A small network was shown many inputs. Here are its activations along a few directions, one row for each input.
Each table varies a few parts of the input and shows all the possible inputs, shuffled.
Descriptions start from the smaller parts, as in this example, which fits no table here: line(6) and (point or line(9) or (values(2) and ring(5))).
Shared parts are said once, and a part with two or three values counts as separate values.
(in the rows, 128 means zero)

Other details of the inputs shift rows strongly along two fixed directions, in all tables alike. That doesn't count.

A family of inputs:
R1: [167 168 150 183 131 171 150 134 186 145 139 107 143 123 160 122]
R2: [147 163 143 198 118 153 103 119 115 150 161  87 118  99 163 136]
R3: [129 143 127 119 145  34  48  36  90 153 130 161 174 152 182 154]
R4: [112 168 163 134 181  66  63 104 141 160 107 134 195 153 109 100]
R5: [ 73  94 108  24 153  67 114 117  88 110 100 171 138 160  79 111]
R6: [126  82 140 119  89 174 149 170 122 110 144 142  75 104  82 145]
R7: [107  70 132  33 134 107 130 108 145  90 117 177 150 167  72 122]
R8: [121  95 134 126  87 176 171 172 129 112 146 178  89 105  97 137]
R9: [115  89 118 126  93 165 146 161 111  95 147 138  70 101  92 143]
R10: [106  98  99 113 119 151 166 188 115 107 108 108  76 110  88 119]
R11: [148  94 109 100  97 182 198 155 151 105 129 149 109 121 114 124]
R12: [109 176 163 116 182  58  74 109 153 167 102 176 209 164 119 106]
R13: [160 166 137 177 128 158 128 117 157 129 139  58 131 119 167 133]
R14: [133 153 148  95 168  75  74  53 140 127 126 132 190 160 149 118]
R15: [ 63  84 109  24 152  67 108 123 103 108  91 171 135 165  73 127]
R16: [108  89 115 118  86 164 151 153 103  95 145 132  70 100 101 151]
R17: [146 160  93 198 135 104 135 128  87 162 112  53 122 120 209 130]
R18: [175 153 104 175 123 125 148  93 118 132 132  65 125 128 217 140]
R19: [154 184 137 207 143 153 137 165 146 176 121 101 146 112 155 105]
R20: [153 169 154 207 127 166 121 129 147 170 161 139 137 104 155 134]
R21: [136  90 106  98 100 169 175 156 141  83 131 107  88 122 105 132]
Description of these inputs: values(3) and (point or line(6)).
The inputs of R8 and R1 match in every part but the values(3) part. If R20 is changed in the same way as R8 into R1, which row does it become? -> R11
List by row number the other rows that have the values(3) part in common with R19. -> R4, R5, R10, R12, R15, R17

A family of inputs:
R22: [131 156 122 185 139 120 121 135 112 149 119  71 113 111 168 129]
R23: [170 180 138 216 128 160 132 125 142 163 147  88 138 105 184 120]
R24: [147 152 123 205 119 146 132 137 119 146 139  81  99  97 179 143]
R25: [154 166 124 201 122 148 124 127 118 156 146  91 117  99 179 133]
R26: [155 149 127 203 110 165 132 128 120 133 154  63  90  90 176 146]
R27: [135 150 124 183 132 123 120 131 115 150 125  87 116 113 170 141]
R28: [134 158 141 169 142  98  84  89 121 148 139 111 147 129 170 146]
R29: [142 153 143 143 151  88  81  78 139 141 130 125 168 147 159 140]
R30: [122  96 135 128  99 171 161 183 134 120 134 162  90 105  79 126]
R31: [ 95 103 101  70 131  93 126 124  90 120 107 151 124 144 110 122]
R32: [119  93  89 118  93 158 178 166  91 116 124 124  73 107 125 135]
R33: [105  98 147  63 126 115 122 119 149 109 129 204 151 152  76 134]
R34: [ 95  97 164  46 141  92  76  97 136 112 138 216 165 157  55 128]
R35: [107  99 113  62 128 103 137 119 110 121 113 175 145 155 107 121]
R36: [156 163 126 176 139 139 141 137 144 146 119  74 132 119 165 115]
R37: [132  94 108 105  92 164 175 140 114 107 141 144  99 122 119 131]
R38: [151 163 112 201 122 166 143 152 112 146 137  45  98  92 169 119]
R39: [110  83  85 112  96 158 181 173  90  95 118  90  53 104 116 132]
R40: [112 100 114  77 115 117 117 100  97 105 142 156 120 135 116 138]
R41: [133 213 180 172 193  82  54  98 176 176 119 127 221 153 144 108]
R42: [149 184 189 196 155 122  66 108 163 174 151 133 179 124 135 125]
R43: [126  84  93 112 100 151 181 164 113 102 114 114  75 117 123 141]
R44: [164 161 146 174 134 129 116  99 154 143 138 104 153 130 170 133]
R45: [ 93 112 153  48 150  75  91 100 152 118 119 229 183 171  76 128]
R46: [ 81 107 147  47 160  81  85 123 130 119 110 187 170 163  53 109]
R47: [159 159 133 176 136 132 132 125 147 149 122  92 143 125 168 125]
R48: [136  88 108 103  85 183 181 144 114  95 149 130  83 112 116 130]
R49: [121  92  93  95 102 171 190 168 106 101 123 108  86 118 108 113]
R50: [155 152 115 195 127 160 149 152 130 135 127  40  97 100 166 127]
R51: [101 103 109  53 137  97 136 120 106 117 106 166 145 158 101 111]
R52: [114  97 131 122 106 166 165 195 129 121 123 154  90 110  77 121]
R53: [101  93 111  55 118  93 114  95  94 109 130 188 132 150 107 142]
R54: [ 94 111 143  56 145  90 112 124 147 119 111 208 168 165  75 125]
R55: [164 161 138 180 134 134 125 113 154 148 134 102 144 123 172 128]
R56: [ 97 102 133  89 133 126 131 168 126 121 110 167 123 133  62 109]
R57: [143 195 161 189 163 138 100 135 175 157 133  86 169 124 141 110]
R58: [126  81  98 102 100 144 170 148 116 101 120 135  81 123 122 144]
R59: [128 196 205 123 195  48   6  31 183 160 143 181 252 176 129 127]
R60: [146 163 161 127 159  80  66  52 155 139 137 135 193 158 155 128]
R61: [130  80 105  97  96 155 163 135 118  87 134 122  80 119 117 145]
R62: [113  97 109  61 131 109 145 124 123 100 107 137 129 151 104 118]
R63: [132  90  82 141  90 185 210 193 110 101 113  71  42  93 129 130]
The inputs of R32 and R31 match in every part but one. If R52 is changed in the same way as R32 into R31, which row does it become? -> R56
The inputs of R51 and R49 match in every part but one. If R63 is changed in the same way as R51 into R49, which row does it become? -> R50
What is each input in this table made of? -> line(6) and (values(2) or ring(5))
Start at R62 and move only the line(6) part, one step at a time. The first step leads to R36. Which rows follow, in order? -> R47, R55, R44, R60
Which other rows does R33 become when the values(2) part takes its other values? List them by row number. -> R42
List by row number the other rows that have the line(6) part in common with R25. -> R23, R24, R30, R45, R55, R58
Which other rows does R41 become when the values(2) part takes its other values? List them by row number. -> R56

A family of inputs:
R64: [149 166 126 198 124 168 127 156 110 148 155  71 107  82 157 132]
R65: [111 119 109  48 141  71 115  90  97 133 107 200 162 162 118 113]
R66: [170 160 170 204 107 195 153 151 166 157 161 132 137  87 117 122]
R67: [111  74 134 103  70 212 205 196 143  88 154 188  71 102  60 139]
R68: [147 153 147 114 154  93  81  57 136 136 134 122 180 149 149 120]
R69: [125 154 139 184 139 124 130 155 124 153 110  81 123 111 152 136]
R70: [162 160 143 186 133 116 107 100 139 165 140 125 156 136 187 148]
R71: [167 142 109 177 107 193 187 145 152 122 143  70  90  98 178 133]
R72: [172 168 150 188 135 154 105 105 141 141 152  66 131 111 166 133]
R73: [153 136 122 180 115 145 144 153 145 128 111  76 101 113 149 128]
R74: [115  67 118 105  77 161 155 147 103  97 149 150  68 114 103 147]
R75: [121 159 134 135 155  92  98 105 110 157 122 101 166 146 148  99]
R76: [137 174 143 159 163 105  77  92 140 139 135  83 167 138 142 125]
R77: [123 175 173 127 173 112  76 116 192 143 117 146 196 151  96 111]
R78: [141 159 159 185 144 125  82  96 153 130 145  90 131 118 154 140]
R79: [ 89 148 167 102 168 109 101 154 149 138 108 173 176 154  77 110]
R80: [ 92  90 136  66 140 133 140 167 133 124 103 198 147 160  42 100]
R81: [101 107 101  62 128 104 158 131  99 124  97 157 127 154 113 109]
R82: [ 85  77  88  60 122 111 165 161 100  99  89 164 103 150  93 139]
R83: [141 124  95 126 111 163 188 156 136 107 116  91  91 114 141 118]
R84: [108 104 109  63 143  59 108 104 103 133 103 205 159 164 113 132]
R85: [100 127 140  80 162  50  74  87 142 123  96 156 173 166 111 136]
R86: [ 79 127 141  86 176  55  68  97 112 138 108 154 162 158  96 129]
R87: [146 164 123 193 127 165 141 145 113 153 150  76 112  87 173 116]
R88: [107  66 103  46 106 142 149 129 111  69 143 148  96 137  78 149]
R89: [123 150 159 156 134 108  71  86 129 135 153 136 141 127 141 151]
R90: [165 172 140 166 134 127 115  84 135 166 142 123 157 133 191 128]
R91: [156 166 130 177 149 104 114 117 155 150 113  92 158 143 169 125]
R92: [153 198 163 193 143 129  62  74 133 171 160  94 172 114 172 149]
R93: [121 114 151 107 128  74  95  87 123 132 129 180 152 150 132 149]
R94: [124  75 110  64 115 104 152 117 130 100 112 171 122 156 115 142]
R95: [100 105 111  75 146  75 127 127 107 133  93 165 151 167 117 130]
R96: [105 110 123  39 125  79 116  72 110 109 128 205 165 168 127 139]
R97: [159 124  91 140 102 179 202 163 135 121 121  79  80 106 145 113]
R98: [122 176 138 170 157 112 108 118 120 156 131  75 155 129 164 106]
R99: [101  77  94  60 108 145 172 146 112  80 120 120  95 132  95 122]
R100: [166 198 146 196 154 120 100  98 148 159 134  54 164 123 181 105]
R101: [109 105  88 101 107 167 207 176 100 114 105 112  76 111 124 121]
R102: [100 102 125  80 137  81  91 118  97 117 124 181 127 137  96 129]
R103: [139 168 132 159 161  87  95 105 155 139 109 106 171 152 161 131]
R104: [156 165 138 179 148 117 105 103 163 143 129 102 153 137 183 148]
R105: [125 138 170  81 156 106  99 128 181 133 110 169 187 151  80 101]
R106: [112  97 110 125  77 216 203 225 140 114 141 162  57  82  65 113]
R107: [104 104 128  40 141  83 102  69 122  96 131 165 166 162 110 132]
R108: [133 166 126 171 158  90  87 111 131 161 119 136 167 138 169 135]
R109: [104  92  80  66 106 146 176 145  95 105 108 170  96 122 111 126]
R110: [128  84  99  92 103 153 167 157 111  92 131 104  81 127  90 117]
R111: [128 100 126 155  79 162 170 162 124 110 144 125  69  95 141 163]
R112: [134 116 104 153 109 178 176 186  93 127 133  69  76  98 122 117]
R113: [135 169 149 180 159 114  80 108 151 138 129  80 138 127 146 128]
R114: [160 152 154 182 139 110 100 102 159 142 129 101 141 128 169 138]
R115: [125  70 125 104  84 225 202 200 169  86 149 145  76 104  67 126]
R116: [ 91  80 118  41 108 103 123  89 101  96 143 189 134 155 108 131]
R117: [127 168 144 185 147 114  76 122 125 151 142 109 130 107 149 131]
R118: [102  75 120  35 110  98 121  81  96 106 137 195 139 160 107 121]
R119: [162 172 153 222 115 193 150 183 157 166 150 121 129  91 120  99]
R120: [149 160 143 188 132 119 111 104 141 149 141 123 151 130 183 155]
R121: [185 133 145 202  98 234 180 192 184 134 158  91 105  88 117 114]
R122: [106 133 128  76 156  65  77  72  96 145 122 176 182 156 123 106]
R123: [112 163 135 137 162  94  81 112 113 151 126  97 164 139 131 121]
R124: [ 87  73  98  68 107 112 147 153 101 100 107 184  88 126  89 147]
R125: [140 165 140 155 157 104  68  96 107 164 141 122 168 125 147 119]
R126: [125 107 114 169 110 171 171 192 103 124 126  75  62  91 121 123]
R127: [171 114  97 140  92 191 208 152 136 113 136  91  75 100 152 127]
R128: [154 126 135 182 114 172 128 136 139 116 145  80  91 101 145 136]
R129: [135 104 114 145 116 157 148 156 130 102 127  89  78 108 112 122]
R130: [ 94 120 140  86 167  46  80  97 114 152  92 165 174 166 114 127]
R131: [111  63 113  42  87 132 142 120  85  92 149 177 106 139  83 143]
R132: [133 107 109 153 102 147 159 166 110 133 117 126  84  97 131 134]
R133: [136 102 120 146  97 162 165 157 144  96 126 104  74 100 135 154]
The inputs of R77 and R105 match in every part but one. If R86 is changed in the same way as R77 into R105, which row does it become? -> R126
The inputs of R89 and R74 match in every part but one. If R115 is changed in the same way as R89 into R74, which row does it become? -> R121
What is each input in this table made of? -> values(2) and ring(5) and (point or ring(6))
Which other rows does R73 become when the values(2) part takes its other values? List them by row number. -> R85
List by row number the other rows that have the values(2) part and the ring(5) part in common with R126. -> R75, R80, R81, R95, R112, R130
List by row number the other rows that have the values(2) part and the ring(5) part in common with R67. -> R89, R92, R96, R111, R116, R120
Which other rows does R96 become when the ring(5) part takes its other values? List them by row number. -> R71, R83, R101, R109
